Each row below holds a small network's activations on one input, seen along a few directions.
In each table, some parts of the input vary, and every possible input appears once, in random order.
Descriptions start from the smaller parts, as in this example, which fits no table here: one of 5 places around a ring, together with either a single point or (one of 2 separate values, together with one of 4 places along a line) or one of 11 places along a line.
Shared parts are said once, and a part with two or three values counts as separate values.
In the rows, 128 means zero.

Other details of the inputs shift rows strongly along three fixed directions, in all tables alike. That doesn't count.
To show where, the next rows are all for the same input, with only those details redrawn:
[ 94 145 155 143  87 109 122 186 173  80  89  98]
[140 110 123  98 151 132 168 104  64 124 150 105]
[135 138 165 124 129 106 177 143 117  88 110  84]
[ 84  89  78 120 104 154  67 125 105 138 131 144]
[130 126 109  78 163 131 181 113  60 126 175 111]
[129 128 108  74 162 135 176 114  64 122 178 112]
[ 87  92  80 117 107 154  76 121  98 138 134 143]

A family of inputs:
x1: [ 92  98  99 111 118 168  64  90 111 125 146 135]
x2: [104 144 111  81 113 123 100 224 210 116 155 183]
x3: [ 70 174 120  78  95 164  77 202 192  78 141 134]
x4: [106 121  78 146 104 160  82  94 118 146 144 172]
x5: [154 149 204 116 139 115 154 163 155  73  96  72]
x6: [110  94  91 124 106 136  63  98 147 153 129 195]
x7: [176  98 179 225 105  97  75  30  67 171  32  48]
x8: [ 99 143 192 154  98 103 116 179 197  64  80  79]
x9: [170 169 153 150 141  51 170 127 117 170 123 103]
x10: [139  74 112 192 103 154  84  74 114 176  79 183]
x11: [205 114 193 140 170 105 190 136 170 122  96 102]
x12: [ 82 157  92 143  99 112 114 226 201 119 160 181]
x13: [167 165 120  41 178 127 192 126 116 130 199 170]
x14: [152  57 135 157 140 187  50  67 126 146  80 106]
x15: [110 160 139 188  82 103 116 183 205 103  90 158]
x16: [133 105  94 114 133 187  69  91 151 151 130 166]
x17: [ 80 184  91 128 101  92  81 184 150 171 156 126]
x18: [169 113 188 146 142  67 183 141 164 106 109 114]
x19: [175  53 176 192 115 126 112  26  64 116  35  72]
x20: [134 132  96  60 185 108 205 148  81 132 203 134]
x21: [174 113 169 125 178 126 162 139 154 124 112  99]
x22: [158 190 141 114 167 104 178  53  40 157 155  60]
x23: [128 150 169 132 127 160 118 147 178  89  96  84]
x24: [142 166 187 165 134 137 206 126 111  97  98  72]
x25: [118 152 125  91 105 148  98 143 172 108 129 155]
x26: [114 132  85  94 125 162  90 153 189 149 163 193]
x27: [124 165 103  88 183 144 197 136  77 122 223 115]
x28: [102  74  71 150 143 166  83 121  94 188 143 173]
x29: [106 118  80 135 108 181  99  92 110 168 141 185]
x30: [158 139 120  42 203 125 185 148  98 124 203 136]
x31: [104 145 117 105 107 135 114 116 160 116 145 157]
x32: [ 91 153 175 160  78  96 129 199 186  63  65  82]
x33: [128 111  95 112 115 134 127  90 104 136 137 158]
x34: [194  45 145 181 118 107 117  24  78 156  61 141]
x35: [138 229 111  81 146 105 180 100  92 162 194 124]
x36: [171  87 111 100 159 105 181 103  80 149 163 150]
x37: [ 72 150 110 134 114 172 122 171 132 131 148 136]
x38: [176 199 153 136 137  64 178 100 110 166 121 114]
x39: [158 114 193 143 155  78 181 147 148  99 106  90]
x40: [ 92 174 176 202  77 119 119 185 190  58  71  81]
x41: [108 124 107 150 116 131 134 174 157 153 137 181]
x42: [134  50 101 198 132 139  72  96  97 161 109 141]
- What is each input in this table made of? => one of 6 places around a ring, together with either a single point or one of 6 places along a line
- Changing only the place on the ring of 6 turns x41 into x29. The same change can be made to x2. Which row results? => x25
- List by row number the other rows that have the place on the ring of 6 in common with x7. => x5, x8, x14, x27, x32, x37
- Start at x10 and move only the place on the line of 6, one step at a time. The first step leads to x15. Which rows follow, in order? => x34, x6, x13, x26
- List by row number the other rows that have the place on the ring of 6 in common with x21. => x17, x20, x28, x30, x39, x42

A family of inputs:
x43: [169 111 171 179 121  98 133  90 100 133  72  86]
x44: [180 139 132 115 170 126 184  74  60 151 154 118]
x45: [ 93 180 138 109 123 110 169 202 163  90 154 108]
x46: [106 146 149 155  82 112  87 156 180 110  88 111]
x47: [114 150 115  97 144 148 148 149 130 111 167 134]
x48: [108 185 144 131 103 113 133 171 192  98 119 121]
x49: [162 151 158 122 164  94 196 146 141 122 152 129]
x50: [101 100  76  96 139 165  82 113  93 144 170 148]
x51: [136 134 133 111 139 144 136 109 117 129 137 131]
x52: [113 122 114 128 126 120 129 125 106 139 132 122]
x53: [117 134 112 130 128 128 137 124 118 138 134 136]
x54: [ 94 111  75  87 129 163  74 110 103 157 169 158]
x55: [185  64 170 167 126 106 137  85 119 120  63 122]
x56: [120  72 109 162  95 150  37 138 180 149  74 163]
x57: [123 122 123 132 131 143 138 128 119 130 135 131]
- What is each input in this table made of? => either one of 3 separate values or (one of 2 separate values, together with one of 6 places around a ring)
- Which other rows does x43 become when the place on the ring of 6 takes its other values? List them by row number. => x45, x46, x50, x52, x54
